A small network was shown many inputs. Here are its activations along a few directions, one row for each input.
Each table varies a few parts of the input and shows all the possible inputs, shuffled.
Descriptions start from the smaller parts, as in this example, which fits no table here: line(4) and (point or line(9) or (values(3) and ring(8))).
Shared parts are said once, and a part with two or three values counts as separate values.
In the rows, zero is written as 128.

Other details of the inputs vary at random and push rows far along two fixed directions, the same in every table; ignore that.

A family of inputs:
x1: [118  47 146  91 145 104 113 108 199 100  90 110]
x2: [ 85 138  99 191 149 113 172 152 126 137  93 157]
x3: [117  87 102 145 138 109 143 129 179 108  78 119]
x4: [ 86 105 129 144 161 121 163 129 141 130 106 156]
x5: [ 79 156 124 185 152 166 178 149 113 165 114 164]
x6: [111 103 119 138 149  93 149 143 142 108 102 131]
x7: [162 128 134  86  97  95  86 112 131 102 144 101]
x8: [187 226 151 101  74 154  57 131  36 158 220  83]
x9: [164  94 165  55 106 115  53  87 157 101 146  88]
x10: [142 142 150 106 111 152  95 117 114 140 160 113]
x11: [119  83 118 121 141 123 149 111 172 122  96 145]
x12: [ 91 166 126 180 153 174 178 155  91 170 139 169]
x13: [ 76 126 119 168 151 133 167 135 144 147  95 161]
x14: [ 88 174 107 201 150 123 179 163  98 148 113 157]
x15: [197  68 138  44  80  67  45  86 186  67 130  69]
x16: [147 203 158 111  96 154  88 112  56 162 194 135]
x17: [150 180 126 126 115 134 120 148  67 141 167 127]
x18: [137 202 145 138  99 176 108 134  68 182 177 138]
x19: [179 214 167  89  64 154  47 100  41 166 222 114]
x20: [115 150 149 129 133 139 130 121  84 151 153 144]
x21: [112  93 106 151 155 123 173 152 152 107  88 129]
x22: [112 156 102 182 142 141 180 159 109 140 113 150]
x23: [128  40 131  85 152 111 129 103 198  90  91 124]
x24: [ 70 160 128 181 156 150 176 147 110 164 114 169]
x25: [154 130 146  87 110 139  98 102 129 128 153 120]
x26: [123  44 135  99 145 131 134 112 193 102  93 117]
x27: [ 92 128 104 167 156 102 173 151 128 120 102 153]
x28: [136 207 123 164 119 152 121 155  59 156 171 127]
x29: [127  63 104 111 152  93 147 129 181  80  79 126]
x30: [129  70 123 110 140  84 115 120 180  87  92  97]
x31: [151  43 104 102 127  95 126 110 217  76  71 100]
x32: [ 97 156  96 180 151 129 194 159 110 140 108 167]
x33: [187 115 139  71  89 112  58 106 154  95 144  71]
x34: [186  81 149  55  87 131  64  86 173 105 142  87]
x35: [151 132 118 124 119 131 118 137 122 116 140 112]
x36: [ 74 149 127 184 160 166 184 150 103 166 123 160]
x37: [112 120  92 167 140 113 176 149 136 128  93 158]
x38: [154  99 130  94 122  85  88 116 164  88 123  89]
x39: [ 83 134 124 170 168 152 192 147 106 159 116 175]
x40: [191 208 168  90  67 181  55 108  51 166 228 106]
Description of these inputs: values(2) and line(4) and ring(5).
Q: The inputs of x29 and x23 match in every part but the values(2) part. If x33 is changed in the same way as x29 into x23, which row does it become?
A: x5
Q: The inputs of x25 and x32 match in every part but the values(2) part. If x34 is changed in the same way as x25 into x32, which row does it become?
A: x31
Q: Which other rows does x13 become when the line(4) part takes its other values? List them by row number.
A: x1, x9, x24
Q: Which other rows does x18 become when the values(2) part takes its other values? List them by row number.
A: x3

A family of inputs:
x41: [120  84 141 113 137 122 100  93 159 122 120 120]
x42: [182 141 122  89  83 139 114 103 100 148 154 146]
x43: [ 67 144 117 210 149 166 198 151 118 159  89 161]
x44: [145 146 171  95 110 139  92 101  97 141 188 120]
x45: [ 98  80 116 146 144  95 161 105 175 135  73 180]
x46: [ 95 186 154 162 152 166 147 149  55 174 173 183]
x47: [100  65  99 129 160 148 192 134 188 119  65 131]
x48: [117 104 155  87 139 127 131 111 148 131 133 117]
x49: [158  97  94 110 118 104 141 132 181  77 123 114]
x50: [114  72 122 113 154  76 141 133 144  89  85 121]
x51: [125 105 106 104 122  76 111 114 176  92  99 101]
x52: [157 161 135  76  92 102  77 110 107  90 181 110]
x53: [162 110  92  96 115 106 120 126 159  83 121 103]
x54: [108 225  97 203 117 138 170 168  89 149 150 158]
x55: [114 105 114 102 138  85 129 120 151  79 101 122]
x56: [142 100 135 109 120 157 136 120 142 116 120 114]
x57: [100 123  98 201 157 103 186 174 132 134  76 143]
x58: [158  95  96 109 138 104 137 130 167  84 100 106]
x59: [ 95  76 108 153 163  75 154 143 170 105  63 124]
x60: [118  82 129 139 125 134 132 111 177 118 102 120]
x61: [145 184 124 114  93 107  80 123 106 114 174 111]
x62: [165  76 108 120 124  99 126 154 145 104 119 104]
x63: [179 130 137  94 105 165  95 103 102 137 173 108]
x64: [149  77 118 136 121  83 116 147 168 106  99 100]
x65: [141 149 135 133 118 162  98 123 122 143 141 130]
x66: [189 142 120 107 108 117 101 143  95 122 158  93]
x67: [111  92 142 102 131 123  99 108 167 130 117 114]
x68: [103 198 108 176 142 120 144 151  79 150 136 144]
x69: [108 114 137 112 131 129 122 113 158 145 119 112]
x70: [157 126 144  91 112  94  81 133  82 119 169 105]
x71: [111 186 127 188 131 174 145 134  70 176 148 156]
x72: [149 100 100 135 145 105 157 140 147  95  98 112]
x73: [156 125 121 140 118  98 116 140 143 103 107 100]
x74: [118 156 123 168 127 179 171 138  92 159 153 148]
x75: [ 67 147 139 176 192 151 197 151 111 160 121 193]
x76: [113 108 114 147 148  83 134 129 149 100  85 115]
x77: [140  74 120  91 134 146 123 120 168 108 110 115]
x78: [ 81  77 121 146 174 123 150 124 189 129  78 150]
x79: [140 155 155  80  98 148  67 112 116 146 163  96]
x80: [ 97 204 127 179 122 186 155 164  81 183 143 150]
x81: [166 158 151  93  79 157  76 111 121 145 163  86]
x82: [ 69 147 153 168 163 151 194 145 104 156 126 170]
x83: [ 78  66 125 150 150 118 154 111 179 123  85 140]
x84: [134 141 166 108 130 139 110 102  96 147 173 134]
x85: [108 186 124 187 131 180 136 148  70 173 147 165]
x86: [183 172 130 109  87 111  75 123 116 117 156  84]
x87: [161 147 139 113  93 102  68 136  83 136 167  97]
x88: [154 152 165  99 104 147  56 105 104 141 180 117]
x89: [140  76 117 118 154 152 144 123 174 108 103 136]
x90: [132 110 119 134 105 115 142 115 156 140  90 163]
x91: [ 51 141 128 200 164 148 197 146 121 164  96 166]
x92: [ 97 219 120 173 147 130 158 161  35 150 154 161]
x93: [122 108 134 127 128 143 118 125 163 125 104 122]
x94: [172 169 120 113  87 107  87 129 130 109 150  96]
x95: [145  73 119 114 141 154 128 120 156 109 118 134]
x96: [167 157 150  91 107 101  82 116  73 110 171  99]
x97: [165 130 159  61  85 109  89  87 106 134 161 149]
x98: [128  77 118 107 143 155 152 133 180 111  95 119]
x99: [131 134 169  85 128 138  98 116 114 134 161 128]
x100: [ 80 192 152 147 145 169 168 154  72 174 150 163]
Q: The inputs of x58 and x68 match in every part but one. If x98 is changed in the same way as x58 into x68, which row does it become?
A: x79
Q: The inputs of x47 and x69 match in every part but one. If x49 is changed in the same way as x47 into x69, which row does it become?
A: x61
Q: What do these inputs look like to the network?
A: line(4) and (point or line(6) or ring(8))
Q: A walk changes only the ring(8) part. It starts at x71 and steps to x60. List the rest of the walk in order.
A: x43, x81, x80, x93, x65, x85
Q: A walk changes only the line(6) part. It starts at x54 and steps to x94. List the rest of the walk in order.
A: x86, x73, x57, x64
Q: A walk changes only the ring(8) part. It starts at x48 and steps to x82. List the rest of the walk in order.
A: x44, x84, x46, x75, x99, x100
